These are the activations of a small neural network, seen along a few directions. Each row is one input.
In each table, some parts of the input vary, and every possible input appears once, in random order.
Descriptions start from the smaller parts, as in this example, which fits no table here: one of 5 places around a ring, together with either a single point or one of 9 places around a ring or (one of 2 separate values, together with one of 6 places along a line).
Shared parts are said once, and a part with two or three values counts as separate values.

Other details of the inputs vary at random and push rows far along two fixed directions, the same in every table; ignore that.

Table:
x1: [  7  -1  13   2  -7   4   3  -1   3   0  -9 -11   7   8   1]
x2: [ 64  36 -27 -24 -41  -9  -7  12  25  -2  15   7   2 -63  34]
x3: [-6 -2  0  3  9  3  0  4 -4  3  6  3  2  4 -1]
x4: [-36 -94 -72 -58  31  14  -7 -44  21 -52 -70 -28 -77 -43 -14]
x5: [  8   2   9   2 -15  -3   2  -9  -4 -10  -8   1   2  12   1]
x6: [-7 -1  0  5  8  2 -1  4 -3  4  4  4  1  3 -2]
x7: [-8 -1  1  5  7  1  0  2 -3  4  4  6  2  1 -4]
x8: [-8 -1  0  5  7  2 -1  4 -4  4  4  4  2  2 -1]
x9: [-8 -1  0  4  8  2  0  5 -3  3  5  5  0  3 -1]
x10: [-7 -2  0  1  8  2  1  1 -3  2  7  4  4  4 -2]
x11: [  6   4   8   4 -16   0   3  -5  -6  -8 -11   1   0  11   1]
x12: [-7 -2  1  2  8  2  1  2 -2  1  8  4  2  4 -1]
x13: [-9 -1 -1  3  7  2  0  5 -4  3  4  6  2  3 -2]
x14: [  5   0  13   4  -7   5   3   2   1   1 -12 -11   5   6   0]
x15: [ 42  23 -37 -25 -13  -5 -10  16  25   5  23   6  -1 -70  27]
x16: [  6  -1  12   3  -7   5   4   1   2   0 -10 -11   6   8   1]
x17: [  7   4  10   4 -15  -3   3  -9  -3  -9 -10   1   1  10   0]
x18: [-7 -2  2  3  8  1 -2 -1 -2  2  7  3  3  2 -3]
x19: [ 42  24 -37 -26 -14  -5  -9  18  26   5  24   9  -2 -69  26]
x20: [ 3  7  5  2 -9 -8  1 -3 -4  2 -8 -8 -3 11 -3]
x21: [-7 -2 -1  3  8  2  0  3 -4  3  5  3  4  3 -1]
x22: [  7   4   9   5 -15  -2   3  -6  -5  -9 -11   1   0  10   0]
x23: [  6   0  15   4  -6   2   2  -2   4   0 -11 -11   6   5  -2]
x24: [-8 -2  0  3  7  2  1  4 -5  4  4  5  2  2 -2]
x25: [  2   6   4   0 -10  -6   2  -2  -5   3  -8  -8  -3  13  -1]
x26: [-7 -2 -1  2  7  2  2  3 -5  3  6  4  4  4 -1]
x27: [-8 -1  1  6  8  0 -1  3 -1  3  5  5  0  2 -3]
x28: [-6 -1  2  3  9  1 -1  0 -1  2  7  3  2  3 -3]
x29: [-8 -1  1  6  8  1 -2  2 -3  4  4  4  2  1 -3]
x30: [-7 -2  1  2  8  1  0 -1 -2  3  7  5  4  2 -3]
x31: [  7   2   7   3 -17   1   4  -6  -6  -8  -9   1   1  13   2]
x32: [  3   7   6   0  -8 -10   1  -6  -2   2  -7  -8  -2  12  -3]
x33: [  7  -1  14   2  -6   2   2  -2   4  -1  -9 -11   7   7  -1]
x34: [-7 -1  2  6  9  1 -2  3 -2  4  4  4  0  2 -3]
x35: [  5   0  14   5  -6   3   2   1   3   0 -12 -11   5   5  -2]
x36: [-9 -1  1  5  7  1  0  3 -2  3  5  6  1  2 -4]
x37: [-8 -1  2  4  8  0 -1  0 -2  4  6  5  3  1 -4]
x38: [-8 -1  2  5  8  0 -2 -1 -1  3  5  4  2  1 -4]
x39: [-7 -2  2  3  8  1  0  1 -1  1  9  4  1  3 -2]
x40: [-8 -1  1  2  7  1  0  0 -1  2  8  5  3  3 -4]
x41: [-8 -2 -1  2  7  2  1  5 -4  2  6  5  3  4 -2]
x42: [-6 -1  1  2  9  3  0  1 -2  2  7  3  3  4 -1]
x43: [-7 -1  3  5  9  1 -2  0 -1  3  6  4  1  2 -4]
x44: [  3   5   3  -1 -10  -6   2  -3  -5   3  -6  -9  -2  14   0]
x45: [-8 -2 -1  3  8  2  1  5 -3  2  7  4  1  4  0]
x46: [ 4  5  4 -2 -9 -7  2 -5 -3  2 -5 -8 -1 15 -1]
x47: [-8 -1  2  5  8  0 -1  1  0  2  7  5  0  2 -3]
x48: [ 4  5  5 -1 -8 -9  1 -6 -2  1 -5 -8 -1 13 -2]
Each input here is: one of 6 places around a ring, together with either one of 3 separate values or one of 5 places around a ring.
The inputs of x10 and x7 match in every part but the place on the ring of 6. If x19 is changed in the same way as x10 into x7, which row does it become? -> x36
List by row number the other rows that have the place on the ring of 6 in common with x40. -> x5, x18, x28, x30, x33, x39, x48
Change only the choice among 3 separate values in x23. List by row number the other rows that result. -> x17, x32
List by row number the other rows that have the place on the ring of 6 in common with x41. -> x3, x16, x21, x26, x31, x44, x45

Table:
x49: [ 39 -18 -56 -50 -18   7  -7   6  35 -19 -32 -18 -32 -90  23]
x50: [-13  10  -1  18  23  10  -2  24 -13  19  36  20  17   4   6]
x51: [-25 -26  -5  -5  -2  -7   2 -30 -15 -18 -33  -9 -27  31 -17]
x52: [  2  12   3   1 -20  -9   6  -4 -15   1  -2   3   1  27   0]
x53: [ 73  38 -46 -38 -41 -13 -10  17  29  -3  18   6  -5 -85  42]
x54: [-28   7   2  16  26  -6  -2  15  -5  12  29  22  -3   9  -9]
x55: [ 14  30  34  15  -8  -1   7  18  -2  24  20 -10  31  27   5]
x56: [-34 -58  -1  -7  19  13   1 -36   1 -35 -44 -13 -30  19 -21]
x57: [ -1   5  26  12   3  -3   0   0   3  12  -1 -18  11  23  -7]
x58: [-46 -45 -22 -12  46   9  -4 -17  -4  -5  -3   3 -10  -4 -21]
x59: [ 21  46  30  27 -20 -14   0   7 -12  15  26  15  28  19   5]
x60: [ 18  34  35  24 -17   3   7  16  -3  11  31  18  37  18  10]
x61: [-20 -36   2  -1  10   9   1 -15   1 -14 -45 -19 -19   3 -15]
What do these inputs look like to the network? -> either one of 3 separate values or (one of 2 separate values, together with one of 5 places along a line)
Start at x57 and move only the place on the line of 5, one step at a time. The first step leads to x61. Which rows follow, in order? -> x56, x59, x51

Table:
x62: [ -5 -20 -25 -17   9  -4  -7 -12  11  -9 -19 -12 -30 -24  -4]
x63: [-24  -3  23  18  12   3   6   4 -18  13  -4  -4  14  35 -16]
x64: [ -4 -22 -28 -23   3  -3  -4 -20   9 -17 -15  -3 -22 -21  -4]
x65: [ 51  48 -21  -7 -27  -7  -7  30  14  13  36  24  13 -63  32]
x66: [-24  -3  34  21  17   4   5   2  -8  10   6  -6  14  42 -15]
x67: [-24  -5  34  29  12   9   5   1 -13   5  -1   7  14  35 -14]
x68: [ 22 -17 -10 -25 -25   0   4 -20  12 -27 -41 -27 -27  -5   7]
x69: [ -4 -22 -33 -25   6  -2  -4 -13   4  -7 -18 -14 -22 -18   0]
x70: [ -6 -25 -30 -18   7   6  -2  -5   5 -21 -16   1 -26 -22   5]
x71: [-25   2  21  18  13  -1   5   2 -19  11   9  -4   7  49 -11]
x72: [ -7 -19 -32 -20   7  -3  -4  -7   4  -7 -20 -11 -30 -20   0]
x73: [  1   9  40  22 -26  -3   9 -10 -15  -4 -27 -11   7  50  -9]
x74: [ -4 -25 -27 -25   9   5  -1  -7   9  -7 -21 -17 -16 -23  -1]
x75: [-23  -3  21  22   7   5   6  -2 -25   1   1  13  14  36 -12]
x76: [-24   0  19  15   6  -2   7  -5 -22   4  10   9  12  49 -11]
x77: [ -3 -22 -26 -23   8  -3  -7 -17  10  -9 -17 -15 -22 -22  -4]
x78: [ -4 -25 -20 -20  10   2  -4  -9  13  -8 -23 -15 -19 -29  -6]
x79: [ 20 -19 -12 -24 -29  -2   2 -24   9 -25 -45 -27 -19  -9   4]
x80: [-26   3  21  23  12  -4   4   4 -20  12   5  -1   5  47 -12]
x81: [ 41  72  31  33 -23  -4   1  48  -1  39  61  29  51  -8  25]
x82: [-22   0  20  15  12  -2   5  -2 -19  12   7  -3  12  48 -11]
x83: [ -3 -27 -20 -25  12   4  -3 -10  18 -10 -18 -18 -17 -24  -2]
x84: [ -5 -21 -26 -18  11  -4  -8 -10  13 -11 -16 -13 -31 -21  -2]
x85: [-23   1  27  19   9  -4   4 -10 -15   3  11   9  13  46 -15]
x86: [-21   1  28  18  14  -4   2  -7 -13  10   8  -3  13  45 -15]
x87: [ -3 -21 -26 -20   8  -4  -8 -15   9  -9 -20 -12 -24 -24  -6]
x88: [ -3 -26 -30 -23   4   7  -2 -13   2 -19 -17  -1 -17 -22   3]
x89: [-21  -4  28  22  10   4   5  -9 -17  -1   4  10  19  37 -14]
x90: [ -6 -24 -27 -20  11   4  -1   1  12  -8 -20 -16 -25 -22   1]
x91: [-26   4  27  26   7  -5   4  -6 -18   4   5  12   6  41 -17]
x92: [ -5 -25 -20 -18  13   2  -4  -4  18 -10 -20 -16 -24 -26  -2]
x93: [ 39  77  29  29 -27 -19  -3  30  -4  37  61  33  48  -8  14]
x94: [ -6 -21 -34 -23   1  -2  -3 -13   1 -15 -17   0 -26 -20  -2]
x95: [-25   2  28  22  10  -2   4  -6 -15   3  13   9   9  48 -15]
x96: [ -5 -25 -27 -24  11   7   0  -1  13  -9 -16 -19 -22 -20   2]
x97: [  2   9  42  21 -23  -3  10  -7 -14  -6 -23 -12   6  55  -7]
x98: [ 51  54 -26 -11 -29 -16  -8  31  17  17  43  23   7 -57  32]
x99: [ 52  44 -13 -14 -20 -10  -9  24  26  23  32   4  21 -64  25]
x100: [ 52  45 -17  -6 -25  -2  -7  34  20  19  33  17  15 -65  32]
x101: [ 44  68  37  29 -21  -4  -1  37   6  36  62  26  58  -9  22]
x102: [-21  -8  26  19  12  12   8   2 -16   4   3   3  18  42  -8]
x103: [ -3 -25 -24 -16   6   5  -4 -15   7 -21 -20   1 -19 -28  -3]
x104: [-21  -7  32  23  11  10   5  -5 -13   4   1   3  20  35 -14]
x105: [-21  -8  25  19  10  11   7   0 -18   6  -1   3  19  37 -10]
x106: [-23   2  29  21  15  -3   2  -3 -13  10  10  -3   9  47 -14]
x107: [ -2 -30 -19 -18  11  13  -3  -8  18 -18 -15  -9 -20 -25   2]
x108: [ -3 -28 -26 -18   6  12  -2  -6   6 -13 -23  -6 -18 -26   1]
x109: [ -4 -26 -27 -26  11   6   0  -5  12  -8 -18 -18 -18 -20   1]
x110: [-23  -3  32  25  13   6   5  -4 -15  -2  10  10  15  43 -12]
x111: [-24  -3  24  21  11   8   7   2 -21  -1   9  10  13  46  -8]
x112: [  4   4  40  15 -24  -3  12 -14 -14  -5 -20 -16  14  55  -6]
x113: [ -6 -22 -34 -26   4   0  -2 -10   6 -17 -10  -3 -30 -14   3]
x114: [ 51  47 -12  -8 -20 -11  -9  31  27  23  32   7  14 -67  25]
x115: [ -3 -29 -26 -21   9  15  -1  -3  11 -16 -15  -9 -21 -21   6]
x116: [ 54  42 -12  -6 -23  -3  -9  26  24  16  31  16  20 -68  27]
x117: [ -5 -24 -23 -14   7   5  -4 -13   9 -21 -19   2 -24 -28  -1]
x118: [ -6 -21 -27 -18   6  -4  -5 -13  12 -19 -13  -1 -31 -21  -2]
x119: [ 41  77  35  36 -22 -11  -2  39   0  32  66  36  51  -9  21]
x120: [  2   6  38  20 -27  -4   8 -13 -17  -4 -27 -13  13  49 -10]
x121: [ 49  53 -25 -10 -30 -16  -8  28  14  18  39  23   7 -59  30]
x122: [-26  -2  24  21  13   3   7   7 -16  13  -3  -3  10  37 -14]
x123: [-23   2  18  19   9  -4   3  -2 -23  13   1   0  10  41 -15]
x124: [ 51  49 -26 -16 -30 -15  -7  21  14  17  39  19  14 -56  29]
x125: [ -3 -27 -30 -24   6   8  -1 -11   5 -21 -14  -2 -19 -19   5]
x126: [-21  -4  30  22  12   5   5  -7 -15  -2   8  10  19  41 -12]
x127: [ -3 -29 -19 -14  10  10  -4  -6  17 -18 -19  -6 -23 -27   1]
What do these inputs look like to the network? -> one of 6 places around a ring, together with either a single point or (one of 2 separate values, together with one of 5 places around a ring)
The inputs of x93 and x118 match in every part but the place on the ring of 6. If x94 is changed in the same way as x93 into x118, which row does it become? -> x98
Change only the choice among 2 separate values in x114. List by row number the other rows that result. -> x122
Change only the place on the ring of 5 in x78. List by row number the other rows that result. -> x87, x93, x103, x116
List by row number the other rows that have the place on the ring of 6 in common with x115. -> x66, x68, x71, x95, x96, x106, x107, x110, x111, x113
